A small network was shown many inputs. Here are its activations along a few directions, one row for each input.
In each table, some parts of the input vary, and every possible input appears once, in random order.
Descriptions start from the smaller parts, as in this example, which fits no table here: one of 3 separate values, together with either a single point or one of 11 places along a line or (one of 4 places along a line, together with one of 8 places around a ring).
Shared parts are said once, and a part with two or three values counts as separate values.
In the rows, zero is written as 128.

Other details of the inputs shift rows strongly along three fixed directions, in all tables alike. That doesn't count.

A family of inputs:
x1: [145 162  68 118 193 118 171  74 230 140  94]
x2: [107 176  95 121 141 157 195 181 128  81 149]
x3: [121 190  56 151 208 100 160  64 206 107 144]
x4: [141 145 163 116 137  84  77  82 143 151 155]
x5: [127 126  75 113 128 150 191 188  76 116 128]
x6: [129 161 103 148 166 124 119  97 156 138 138]
x7: [ 98 184 135 145 172  86 111  85 213 123 144]
x8: [110 144 172 118 121  97  77  89 146 145 152]
x9: [112 156 164 122 114 138 101 149 102  98 176]
x10: [171 113  92 131 150 151 200 132 168 120  73]
x11: [185  88  98 114 132 161 173 138 159 135  55]
x12: [ 91 164 127 152 139 120 145 116 100  83 194]
x13: [101 125 155 113  89 130 134 168  94  91 155]
x14: [114 154 106 139 138 153 136 155 103 100 157]
x15: [129 119 185 110  74 158  90 173  56 117 163]
x16: [ 63 171 136 167 152  79 133  90 146  98 184]
x17: [174 108 139 119 138 138 117  74 157 170 101]
x18: [149 106 163 101  82 156 105 159  73 126 142]
x19: [134 131 114 138 156 125 100  86 165 181 102]
x20: [177  70 153 108  92 144 106 136 123 154  74]
x21: [114 141 120 110 118 121 177 186 104  95 146]
x22: [152 101 118  85  97 162 169 197  72 131 113]
x23: [105 152 188 135 117  61  85 120 122 105 176]
x24: [100 116 146 127  99 104 117 163  68 126 156]
x25: [ 80 188 149 145 148  88 121 115 171  99 173]
x26: [ 85 125 157 127  95 118  92 133  74 115 172]
x27: [ 97 127 173 143  98  80  89 150  65 107 175]
x28: [158 104  90 134 157 147 125 113 175 185  59]
x29: [156 141  66 108 149 177 215 159 137  85 116]
x30: [ 83 122 159 129  98 122  97 129  77 113 171]
x31: [136 105 137 105 103 166 163 154  96 127 120]
x32: [129 113 164 123 130  97  83  69 180 162 112]
x33: [101 153 137 173 159  80 122  76 161 111 151]
x34: [114 144 144 145 147  94  75  55 149 137 160]
x35: [126 121 193 110  90 115  59 108  97 128 168]
x36: [111 111 149 140  96 120 110 152  80 100 145]
x37: [135 130  57 143 151 154 212 163 132  80 104]
x38: [107 139  87 125 123 155 174 173  89  99 143]
x39: [127 150 147 141 133 116 125 135 154 110 129]
x40: [164  76 129 131 105 141 108 137 110 162  79]
x41: [150  78 171 103  82 138  91 139 112 168  96]
x42: [193  78 102 117 128 160 106 103 130 196  67]
x43: [176  79 108 136 118 166 131 155 118 166  60]
x44: [167  59 178  92  89 144  65  93 124 200  79]
x45: [121 168 147 151 163  89 101  92 200 119 131]
x46: [148  86 127 128 130 139 111  81 134 191  89]
x47: [146 131 140 117 151 126  88  83 188 181  96]
x48: [118 129  54 133 147 158 215 165 129  92 111]
x49: [163  60 102 113 104 163 135 144 110 172  63]
x50: [126 135 132 124 104 140 165 186 102  74 138]
x51: [ 94 150  93 141 135 126 169 158 117  94 148]
x52: [150 120  87 122 151 151 206 132 170 129  84]
x53: [137  92 161 138 119 116  54  90 141 202  94]
x54: [125 120 131 119  99 135 127 174  41 112 167]
x55: [101 181  90 169 180 107 152 126 173  88 141]
x56: [ 95 149 136 140 136 123  95 121 124 133 152]
Description of these inputs: one of 2 separate values, together with one of 4 places along a line, together with either a single point or one of 6 places along a line.
Q: The inputs of x37 and x30 match in every part but the place on the line of 4. If x39 is changed in the same way as x37 into x30, which row does it become?
A: x2
Q: Change only the place on the line of 4 in x7. List by row number the other rows that result.
A: x9, x45, x47
Q: Change only the place on the line of 6 in x32. List by row number the other rows that result.
A: x7, x13, x25, x41, x52

A family of inputs:
x57: [ 64 178  87 162 167  74 187 125 110  62 197]
x58: [126 111 146 117  81 150 163 230  93  96 108]
x59: [ 76 138 213 139  98  61  71 135 127 105 180]
x60: [123 131 153 150 142  68  98  59 193 126 126]
x61: [141 174  90  95 134 176 218 220 134  73 124]
x62: [173  96  63 165 174 158 108 115 180 204  35]
x63: [136  67 191 136  57 139  98 147  64 124 123]
x64: [170 139  41 136 180 198 147 143 161 165  75]
x65: [ 80 196  98 128 150 106 151 116 119  85 205]
x66: [112  93 126 129 100 137 132 162  79 142 112]
x67: [132 159  70 116 148 193 230 184 108  63 136]
x68: [ 82 162 159 123 135 101  79  93 122 134 189]
x69: [195  94 136 109 125 163 119  87 151 167  83]
x70: [146 179 119 112 190  90 122  60 243 150 112]
x71: [186  85 104 104 137 143 121  84 120 200  97]
x72: [ 98 103 148 138  98  94  89 117  83 142 139]
x73: [ 97 137 161 165 141  85  96  75 166 128 141]
x74: [167  62 199  81  47 167  78 152  50 139 124]
Q: The inputs of x65 and x72 match in every part but one. If x71 is changed in the same way as x65 into x72, which row does it become?
A: x57
Q: What do these inputs look like to the network?
A: one of 2 separate values, together with either a single point or one of 8 places along a line

A family of inputs:
x75: [165 101 126  88 106 141 139 136 114 141 114]
x76: [ 97 139  98 127 135 144 164 179 104 104 138]
x77: [119 143 127 133 118 152 139 139 118 115 142]
x78: [104 151 154 131 128 109 131 108 123 110 166]
x79: [129 122 138 159 133 102  72  82 144 157 124]
x80: [ 82 163  82 131 142 140 217 176  95  43 167]
x81: [111  91 163 124  87 153 106 158  55 113 149]
x82: [161  75 179 103  73 156 118 182 133 122  83]
x83: [118 105 164 108  83 128 125 141  86 132 149]
x84: [156  81 124 131 119 135 103 145 109 184  80]
x85: [ 97 147 149 161 130  87  70 103 128 135 153]
x86: [ 98 153 145 130 131 120 121 142 125 129 159]
x87: [199  77 124  97 118 177 125 131 117 166  79]
x88: [ 94 150  82 140 126 115 208 179  94  59 166]
x89: [146  76 144 129  92 135 121 148  67 141 111]
x90: [132 180 113 130 175 105 106  83 193 138 136]
x91: [108 191 131 130 169  82 131  79 168  94 179]
x92: [ 79 147 167 145 120  96  57  99 123 132 164]
x93: [189  63 140 112 113 174 114 109 127 195  67]
x94: [105 160 178 123 130  88  62 110 129 138 174]
x95: [157 131  18 130 174 185 220 147 169 119  66]
x96: [142 145 137 121 130 131  97 106 140 133 136]
x97: [136 168  91 143 188 115 130  68 223 163 105]
x98: [146 109 128 156 154 103  94  71 160 163 109]
x99: [148 124  47 118 172 131 201 104 187 139  76]
x100: [110 136 176 127  85 126 157 206  95  63 134]
Q: What do these inputs look like to the network?
A: either one of 2 separate values or (one of 4 places along a line, together with one of 6 places along a line)
Q: Start at x84 and move only the place on the line of 4, one step at a time. The first step leads to x76. Which rows follow, in order?
A: x86, x94
Q: Which other rows belong to the same alternative as x82? List them by row number.
A: x100
